[ 0.864 -1.019  0.133  0.367  1.392] -> 1.392, 0.864

[ 0.033  0.139 -0.041 -0.189  0.064] -> 0.064, 0.033

[[-20.29  -2.42  -5.11   8.14 -12.95  22.08]
 [ -0.69 -10.72   2.06  10.06  -8.60 -21.08]] -> 22.08, -0.69

[ 0.3  0.6 -0.5  1.6 -1.2] -> -1.2, 0.3

[[ 0.707 -0.427 -0.448 -1.672 -0.493  1.271  1.585]
 [-0.873  2.207 -0.518  1.555 -0.141  1.723  0.064]
 [-1.423 -0.352  0.819 -0.436  1.697  0.782  1.192]] -> 1.585, -1.423

[[ -12.814  -93.686   86.150  143.711  147.301   41.267]
 [-115.679   64.617   62.342  -80.240  -55.961  190.902]
 [ -20.791  213.216 -211.287 -238.910 -206.121 -190.367]] -> 41.267, -20.791

[[-1.884 -1.146  1.690 -0.640  0.328]
 [ 1.698 -1.824 -1.295 -1.833  1.999]] -> 0.328, 1.698
---
[[-125.725, -121.776, -87.148, -120.617, -85.624, 96.725],
 [-72.109, 23.443, -49.665, -75.751, -62.724, 134.760],
 [-79.435, -47.867, 107.496, -66.293, -40.037, 68.602],
 [-91.172, -188.828, -36.521, -103.804, -102.845, 115.499],
 [-64.349, 172.988, -211.362, -72.293, -68.155, 192.542],
 [-90.783, -132.494, -164.834, -115.184, -134.087, -79.015],
 [-22.586, -30.040, 1.992, -32.957, -64.991, -81.425]] Answer: 96.725

[[-0.205, -0.116, -0.193, 0.000, 0.036, -0.137, -0.261, -0.002, -0.057, -0.171, -0.081, 0.106, -0.214],
 [0.162, 0.031, 0.147, -0.102, -0.067, 0.068, 0.256, -0.088, 0.015, 0.087, 0.019, -0.234, 0.181],
 [0.091, 0.001, 0.078, -0.075, 0.045, 0.033, 0.136, 0.053, 0.030, 0.051, 0.002, -0.026, 0.095],
 [0.030, -0.025, 0.029, -0.029, -0.090, -0.022, -0.043, -0.095, -0.052, -0.035, -0.034, -0.122, 0.007],
 [-0.197, -0.137, -0.192, -0.052, 0.002, -0.146, -0.156, -0.022, -0.062, -0.114, -0.083, 0.044, -0.195],
 [-0.013, 0.173, -0.002, 0.033, 0.050, 0.156, 0.149, 0.040, 0.068, 0.024, 0.065, 0.065, 0.108],
 [-0.059, -0.121, -0.068, -0.108, -0.188, -0.115, 0.016, -0.157, -0.109, 0.028, -0.075, -0.203, -0.081],
 [0.051, -0.009, 0.041, -0.128, -0.095, 0.018, 0.195, -0.119, -0.024, 0.046, -0.019, -0.226, 0.097],
 [-0.281, -0.047, -0.262, 0.040, 0.006, -0.094, -0.245, 0.024, -0.060, -0.117, -0.059, 0.185, -0.235],
 [-0.116, -0.101, -0.115, -0.068, -0.230, -0.119, -0.069, -0.185, -0.135, -0.001, -0.080, -0.180, -0.132]] Answer: -0.214

[[0.3, -1.9, 0.7, 1.9, 1.9, 0.0],
 [1.2, 1.9, 1.2, 1.3, 0.6, 2.2],
 [0.6, -1.1, 1.5, 1.3, 1.7, 2.0],
 [-0.7, 0.0, 1.1, -0.2, -1.8, -1.5],
 [1.7, 0.0, 1.5, 0.8, 2.5, -0.3]] Answer: 0.0

[[-0.03, 0.08, -0.01, 0.01, 0.04, 0.05, -0.09, 0.04, 0.09, 0.02, 0.02, 0.03],
 [0.01, 0.12, 0.03, 0.16, -0.04, -0.02, -0.16, 0.03, -0.06, -0.02, -0.20, -0.07],
 [0.05, -0.06, 0.00, 0.07, -0.01, -0.03, 0.03, -0.03, -0.05, 0.07, -0.01, 0.06],
 [0.05, -0.06, 0.00, 0.07, 0.00, -0.03, 0.03, -0.03, -0.05, 0.07, -0.02, 0.06],
 [0.01, 0.00, 0.02, 0.04, -0.04, -0.04, 0.01, -0.01, -0.08, -0.05, -0.08, -0.07],
 [-0.06, 0.00, 0.00, -0.16, -0.01, 0.01, 0.06, 0.01, 0.01, -0.13, 0.05, -0.12],
 [0.06, 0.04, 0.03, 0.20, -0.05, -0.06, -0.09, -0.01, -0.12, 0.03, -0.20, -0.03],
 [-0.02, 0.09, 0.05, 0.06, -0.12, -0.08, -0.06, 0.02, -0.17, -0.21, -0.28, -0.29],
 [0.04, 0.10, 0.01, 0.23, 0.01, 0.00, -0.18, 0.02, -0.01, 0.11, -0.14, 0.07],
 [0.01, -0.01, 0.02, 0.04, -0.04, -0.04, 0.01, -0.01, -0.08, -0.04, -0.09, -0.07],
 [0.01, 0.11, 0.03, 0.17, -0.04, -0.02, -0.15, 0.03, -0.06, -0.02, -0.20, -0.07]] Answer: 0.03

[[2.7, 21.3, 20.1, -3.3, 14.4, 3.4, 16.6, 17.6, 8.7, -8.3, 2.5, 8.1, 0.1, 11.5],
 [1.3, -15.8, 7.0, 12.8, 8.9, -4.9, 10.3, 5.0, 7.8, 6.5, 10.1, -12.0, 17.0, 15.9],
 [1.9, -3.2, 26.1, 11.5, 14.5, -12.1, 24.5, 2.4, 5.0, -6.9, 8.1, -0.4, 0.9, -3.5],
 [11.0, 1.9, -1.9, 6.6, -11.0, 16.1, -7.5, 8.4, -4.9, 18.0, 4.6, 16.0, 5.9, 13.0],
 [-1.3, 4.8, 19.7, 14.0, 7.7, -3.4, 22.5, -0.2, 0.9, -9.6, 15.2, -6.1, 8.7, 0.9],
 [12.1, 0.9, 0.3, -6.0, 8.6, 11.3, 1.9, 17.1, 10.4, 15.3, -2.5, 2.3, 7.8, 10.4],
 [10.6, -4.1, 11.6, -3.8, 7.9, 8.0, 7.1, 21.0, 11.8, -3.8, -11.7, 21.0, -7.2, 13.8],
 [-6.0, 17.8, 3.7, 9.7, 1.2, 3.5, -6.0, 5.1, -3.2, 12.7, 18.3, 2.2, 11.5, -2.1],
 [8.6, 4.3, -3.0, 6.8, -3.1, 3.5, -1.4, 8.0, -8.8, 19.6, 6.6, 4.1, 11.9, 12.6]] Answer: 11.5

[[19.1, -13.0, 26.8, -0.9, 0.0, 5.2, 4.8, -15.5, 15.1, 0.1, -1.4, -0.6],
 [16.8, 17.4, 14.4, 19.7, -5.7, 3.0, -7.8, 16.2, 10.1, -12.2, -1.4, 8.4],
 [4.3, 1.1, 0.0, 16.3, 4.2, -1.8, 11.4, -5.3, 5.4, 4.9, -1.4, 7.0],
 [2.1, 18.2, -2.6, 4.4, -4.0, 8.9, 8.5, 3.8, 12.2, 5.5, -1.4, 1.6],
 [10.3, 0.6, 6.5, 19.2, -1.6, 4.4, 5.9, -6.3, 6.3, -5.8, -1.4, 0.0],
 [17.2, 13.0, 11.1, 4.0, -14.9, 6.1, 8.1, 0.3, 13.9, -23.0, -1.4, -5.0],
 [0.2, -2.7, 5.2, 3.1, 0.7, -13.0, -3.1, 6.7, -8.9, 6.0, -1.4, 5.2],
 [-5.8, 21.3, -12.9, 10.0, 4.7, 2.6, 12.4, 9.6, 1.3, 6.9, -1.4, 12.0]] Answer: -0.6

[[-6.43, 17.59, 22.83, -1.33, 18.50, -10.22, -13.52],
 [12.27, -15.61, 15.73, -9.83, 7.38, 3.06, -11.47],
 [-17.54, 4.65, 14.38, 2.59, 13.96, -15.19, -2.50],
 [16.59, -5.03, 21.62, -8.90, 6.55, 4.94, 2.07],
 [16.09, 15.55, -15.06, 9.66, -10.85, 13.20, -7.63]] Answer: -13.52
